Here are a small network's activations along a few directions, averaged over the inputs that share one value of a field.
Related values have similar rows: they may be neighbours, one step apart, or belong to one group.
Strong random noise was added to every row along 6 fixed directions; ignore it. To show where, here is one row again and again, with new noise each time:
[ -78  121   47   53 -132  196  -40  319 -166  -71  118   -3  -97  111
  -48  158   67   -4]
[-275  -61 -158  106   49 -404  539 -360 -130   92  532   10 -266 -171
 -188  -85  477  -55]
[ -47  -86  -67  -35  205 -256  -58  -58   86  -72   65  140  256  -62
  161 -125   20   -5]
[-192 -725 -313   90  368 -587 -147 -400 -240 -361 -179  247  254 -240
  205  127 -377   15]
[-277   69   24 -348 -202 -451  167  143 -163   14  406 -210 -156   67
 -191   39  172  -18]
[-185  -66   54  398  107  461   80   74  -62 -462   28   53   84   85
  215  113   -6   26]
[-133  307  213   46 -111  383    4  404   34 -226  168 -114   63  226
   84   41  110    8]
[-420  376  186  449  199  -34  290 -193 -111 -190  259 -146   88  -46
 -114  140  235 -169]


Mibes, 12 values:
p10: [  28 -273 -160  -20  300 -227 -147 -463  112   75  -95   71  204 -288
 -126 -127 -111    6]
p12: [  80  119   41  363   99  172    4 -280 -118   53 -209   56  -48 -178
  -36  112   67  -72]
p4: [  71  641  193  451  452    4  149 -452  715  317   52  -66  336   10
  -58 -421  257 -168]
p6: [ -44    3 -160  566  179  135  198 -338  -77  -13  -98  297  -34 -204
  120   57  195 -131]
p7: [  72  161 -128  224  337 -350  141 -566   35  338  -76  133  391 -389
   14 -184  198 -213]
p1: [ 303  100  223  266  185  214  -44   42  171  -23 -154  146   15   19
  167 -173  104  -27]
p3: [ 230 -235 -220  181 -154   92  -35   67 -128  387 -246  193 -115 -116
 -208  182 -263  126]
p9: [-206 -238  -31 -456  -39 -569  -62   24 -278 -157    1 -213 -122    1
  -20   80  -86  -45]
p5: [ -40 -232 -183   94  152  -14  171 -548  131   38 -119  112  151 -231
  102   39   14  125]
p8: [ -66  507  345  526   37  582  162 -147  -26  -46  -21 -287 -318   71
 -357  261  130  -92]
p11: [ 169  373  238  257   67  404 -310   67  -91  -98 -457  -69    4  -19
   -8   90 -228 -175]
p2: [ 331  223   21 -162 -224  180 -150  289  176  575 -152   80  -55  205
 -118    8 -265   -1]
A value of Mibes combines one of 3 hidden first parts with one of 4 second parts; all combinations occur once.
Changing only the second part turns p4 into p11. p3 has the same second part as p4; what does that change turn p3 into?
> p7
Changing only the second part turns p8 into p1. p5 has the same second part as p8; what does that change turn p5 into?
> p6

Gofa, 12 values:
v3: [-275  -92  245 -127 -274  122  -71  443 -429 -645  -16 -459 -298  442
   -8  321 -235   49]
v9: [-244  730  362 -226  146 -476   69 -238  126  374   84 -543  315  -19
 -384   22   28 -227]
v8: [ 278   34 -144 -389 -155 -192 -104  -24   64  664 -104  126   63 -103
 -196   45  -25   63]
v10: [   0   10  110  -46 -116 -415 -308  147 -365   49 -193 -258 -210   48
 -343  323 -400 -131]
v6: [-272  500   68  263 -289   26   -1  194 -621  139  239 -143 -412 -140
 -616  477  406 -224]
v12: [ -94  290  -43  524  119  194  223 -164   17  -40   95  189  257 -222
  174  -82  287  -58]
v2: [-177  676  367  196    1  259  -65  341  282  141  -90 -193  304  250
  -97  164  -37  -52]
v7: [-253 -438 -103  243 -109  562  -18  182  -73 -630   53   69   58  176
  334  106 -278  230]
v5: [  55  -74   45  244 -219  552  360   76 -412  -44  229   80 -615  -56
 -100  122  487 -100]
v11: [  79  -46  -97  168   97 -242 -360   41 -291  157 -293  314 -119  -69
 -167  402 -162  -32]
v4: [ 798  614   -4   81  -77  702  -87  170  348  920   82  232 -322   -2
 -229 -371  534  -52]
v1: [-291  540  243   84  408 -416  365 -405  600  -29  165 -177  418 -120
  104 -412   83 -222]
A value of Gofa combines one of 3 hidden first parts with one of 4 second parts; all combinations occur once.
Changing only the second part turns v2 into v8. v1 has the same second part as v2; what does that change turn v1 into?
> v9
Changing only the second part turns v12 into v7. v6 has the same second part as v12; what does that change turn v6 into?
> v11
